Each row below holds a small network's activations on one input, seen along a few directions.
In each table, some parts of the input vary, and every possible input appears once, in random order.
A made-up example of a description, with smaller parts first: values(3) and (point or line(9) or (line(4) and ring(8))).
Shared parts are said once, and a part with two or three values counts as separate values.

Other details of the inputs vary at random and push rows far along two fixed directions, the same in every table; ignore that.
To show where, the next rows are all for the same input, with only those details redrawn:
[ 13.8 -60.1 -16.8 -25.1 -21.7 -38.8   7.9   0.0  31.4  33.7  30.0  26.3
  12.1]
[  3.9  -1.7 -22.7  -1.6   0.8 -23.2   6.7  -8.1   8.1  33.6  13.6   9.2
 -17.1]
[ 12.9 -57.3 -19.6 -23.8 -17.8 -40.9   9.3  -1.0  30.5  37.0  28.6  25.7
  12.1]
[  9.2 -23.8  27.6 -11.1 -48.3  17.6 -15.9   5.7  15.0 -22.6  27.6   9.5
 -29.1]
[  8.9 -28.7   0.2 -12.7 -27.0 -10.8  -2.6   0.3  17.8  10.1  24.5  14.6
 -13.3]
[ -8.4  74.8  -0.2  28.9   3.4  27.0 -10.2 -11.6 -23.1  -2.5  -3.0 -16.5
 -69.5]

A family of inputs:
r1: [-36.6  43.6   9.8   0.5  -2.2  40.2 -32.4  18.0 -47.6 -13.6  -7.1 -13.6
  -3.8]
r2: [-27.0  45.0 -46.6  16.8  67.1 -30.8  23.7 -27.2 -41.6  34.3 -43.4  -9.3
  33.4]
r3: [ 16.5 -68.5 -13.4 -27.9  -9.8 -32.4  11.9   8.8  24.2  36.0  30.1  10.6
  16.2]
r4: [  5.8 -20.4 -32.9  -5.9  19.5 -34.5  30.4   6.2   0.7  65.2   9.7  -4.1
   7.7]
r5: [ -1.1  60.9  41.6  40.7   8.4  54.1   6.0  -4.7 -19.3 -51.6 -34.1 -34.2
 -43.1]
r6: [  4.1  79.5   4.9  31.9  32.9  35.2  -9.9  -9.5 -19.6 -31.5 -24.4 -26.9
 -19.8]
r7: [  2.5  66.8 -66.6  14.1  52.4 -29.9   1.0 -16.2 -11.0  54.6 -11.9   3.7
   9.3]
r8: [-10.3  57.5 -44.3  25.0  73.1 -25.3  28.1  -0.2  -5.6  44.6 -32.6 -16.4
  28.1]
r9: [-11.4  70.0 -15.0  16.3  30.6  22.8  -5.5  19.7 -21.6  15.1 -13.0 -24.4
  -4.7]
r10: [  8.3 -19.6  37.6   8.8 -31.1  10.2   1.9  -7.0  18.8 -39.1  -0.1   6.9
 -38.7]
r11: [ 23.2 -33.3  25.9 -14.8 -34.1   8.2 -17.2   0.2  35.2 -47.2  11.8  21.5
  30.8]
r12: [-18.4  24.3  19.3  -6.5 -22.2  46.8 -36.8  12.1 -49.2 -26.7   1.5  -9.0
  -1.1]
r13: [  8.1 -29.5  20.2   8.0  -4.3  -3.6  28.0   4.4   7.2  -1.6  -7.2  -8.4
 -16.1]
r14: [ 21.7 -69.4  25.6 -14.5 -30.1 -16.2   6.2  -8.3  49.3 -32.2   4.7  27.3
  27.0]
r15: [  9.9   6.8  41.6  17.0  -5.5  34.5  -2.1  -6.1   8.0 -56.5 -15.3 -15.8
 -22.1]
r16: [ 27.1 -62.4  22.9 -23.4 -24.4   0.5   3.5  17.6  31.7 -24.2  11.4  11.0
  57.6]
r17: [-15.4 -16.5 -30.7  -9.6  19.5 -43.7   2.4 -31.2  -2.2   6.9 -16.6  25.9
  49.1]
r18: [ -2.8  -9.1  66.0  11.0 -27.5  48.3  -0.2  19.5  16.6 -67.6 -12.7 -17.0
 -13.4]
r19: [ -0.8  39.0  29.4  13.9 -31.9  42.7 -21.2  -1.1 -11.0 -32.4  11.7  -9.7
 -64.5]
r20: [ 25.6 -52.1 -21.8 -33.7  -3.3 -23.8  -6.6  14.1  24.4  21.5  24.0  15.8
  53.3]
r21: [-15.6  -4.6 -51.9 -18.4  13.8 -38.6 -18.2 -14.6 -18.9  42.3   4.8  28.1
  38.6]
r22: [ -8.5 -28.9  -7.5 -28.7 -13.0   0.9 -31.9   5.0 -21.1  -0.2  15.2  13.0
  32.4]
r23: [-20.5  54.1  -7.2  22.5  24.0  13.9  12.8  14.5 -21.5  29.7  -7.0 -30.3
 -41.5]
r24: [ -4.2 -37.1  55.2   3.4 -31.4  23.4  12.3  24.1  18.2 -37.3  -0.6 -11.1
 -25.5]
r25: [-16.7  12.1  31.8   1.0  -8.9  34.0 -24.4 -13.1 -26.4 -64.9 -17.4  -6.9
   4.9]
r26: [-29.4 -14.0  14.1  -8.8   4.4   3.0  -0.2   3.6 -12.0 -24.9 -19.0   0.8
  39.7]
r27: [ -2.3  32.4 -40.7  31.3  66.6 -39.9  41.3 -23.4  -8.8  50.7 -29.1 -16.3
 -28.5]
r28: [ 14.8  -4.1 -40.7 -12.3  25.9 -25.2  11.1  11.9   0.7  50.1   3.8   1.4
  45.5]
Describe the family of inputs behind these rows.
Answer: line(4) and (values(2) or ring(5))
The inputs of r22 and r12 match in every part but the line(4) part. If r15 is changed in the same way as r22 into r12, which row does it become?
Answer: r5
Which other rows agree with r19 in the line(4) part? List them by row number.
Answer: r7, r10, r11, r14, r17, r21

A family of inputs:
r29: [ 12.4 -30.4  54.6  -3.3 -43.4  40.4  -7.0  23.3  18.7 -55.0  12.5  -5.5
 -14.2]
r30: [-14.8  67.1 -13.3  27.7  24.1   4.5  -2.0 -13.2 -21.7  20.7 -10.4 -12.3
 -57.1]
r31: [  3.1   3.2  -4.5   0.9  15.2  -0.3  13.8   9.1   5.7   9.2 -11.4  -8.8
  13.2]
r32: [  4.4 -11.2  -5.7   8.1   8.5 -17.5  23.6  -2.1  17.1  20.0  -4.8  -3.3
   1.9]
r33: [  7.0 -49.2 -28.4  -8.0  23.7 -61.6  35.4  -6.7  31.7  48.0  -0.7  16.2
  22.5]
r34: [-15.3  23.7   8.3  11.6  15.3  13.8  -0.4 -11.2 -16.6 -19.2 -18.6  -7.6
   2.2]
r35: [ -3.7  61.7  -6.5  19.9  18.4  21.3  -6.4   3.2 -28.6  15.3  -4.5 -19.3
 -33.2]
r36: [ -1.4  10.6  -8.7   5.4  -4.4  -3.0   2.5   0.1   0.1  21.8   8.8  -1.6
 -19.0]
r37: [ -4.8 -24.2  53.1  -6.4 -40.4  42.0 -26.0   9.2  -6.2 -72.4  -6.3   1.6
  12.1]
r38: [  6.1  70.0 -16.3  33.0  34.1   4.0  -0.3 -29.2  -6.1 -12.6 -26.4  -7.4
 -20.0]
r39: [ 21.6 -67.0   8.3 -20.4 -11.0 -19.5  16.9  16.8  29.0   9.8  12.3   8.0
  39.8]
r40: [ -3.8 -18.9  43.1 -21.5 -54.5  38.8 -32.7  18.3  -3.5 -53.0  21.1   4.2
   2.1]
r41: [-11.2  58.3 -10.6  25.1  39.6  13.5   5.0  -3.6 -23.1   1.3 -25.1 -28.7
 -11.4]
r42: [ -2.3 -67.0  -9.3 -36.7 -17.3 -28.2  -5.7  -0.1  12.8  15.1  22.5  29.8
  50.2]
r43: [ -2.8  -1.8 -17.4 -10.2   6.9  -6.6  -8.4   6.7  -7.2  18.9   8.9  -2.1
  13.6]
r44: [  3.9  76.0 -27.6  23.0  22.2   4.9 -16.1 -27.4 -16.3   0.5 -10.0  -0.8
 -29.0]
r45: [ -7.2 -35.2 -44.8 -22.6  16.9 -49.1   2.6  -7.3  -5.0  45.1   0.9  24.0
  56.6]
r46: [  6.7 -22.4 -16.3  -9.8  -3.1 -15.4   5.2  11.0  10.1  28.0  18.7   8.4
   4.6]
r47: [ -9.6  66.4 -19.7  14.3  24.3  16.9  -3.9   3.4 -27.2  20.5 -10.1 -17.9
 -24.3]
r48: [  7.7 -57.0 -37.0  -7.8  26.7 -68.9  40.8 -19.1  27.8  53.9  -4.8  19.9
  23.3]
r49: [ -1.5 -19.8  54.9  -9.6 -41.7  40.9 -17.6  17.5   2.8 -68.9   3.1  -3.9
   5.6]
r50: [  5.6 -32.7  43.9 -12.8 -60.2  29.0 -19.1   1.4   5.6 -47.0  24.0   7.2
 -39.7]
Describe the family of inputs behind these rows.
Answer: values(2) and (point or line(10))
The inputs of r44 and r38 match in every part but the values(2) part. If r46 is changed in the same way as r44 into r38, which row does it become?
Answer: r29
Which other rows does r29 become when the line(10) part takes its other values? List them by row number.
Answer: r31, r32, r33, r34, r37, r39, r41, r48, r49
Which other rows does r39 become when the values(2) part takes its other values? List them by row number.
Answer: r35
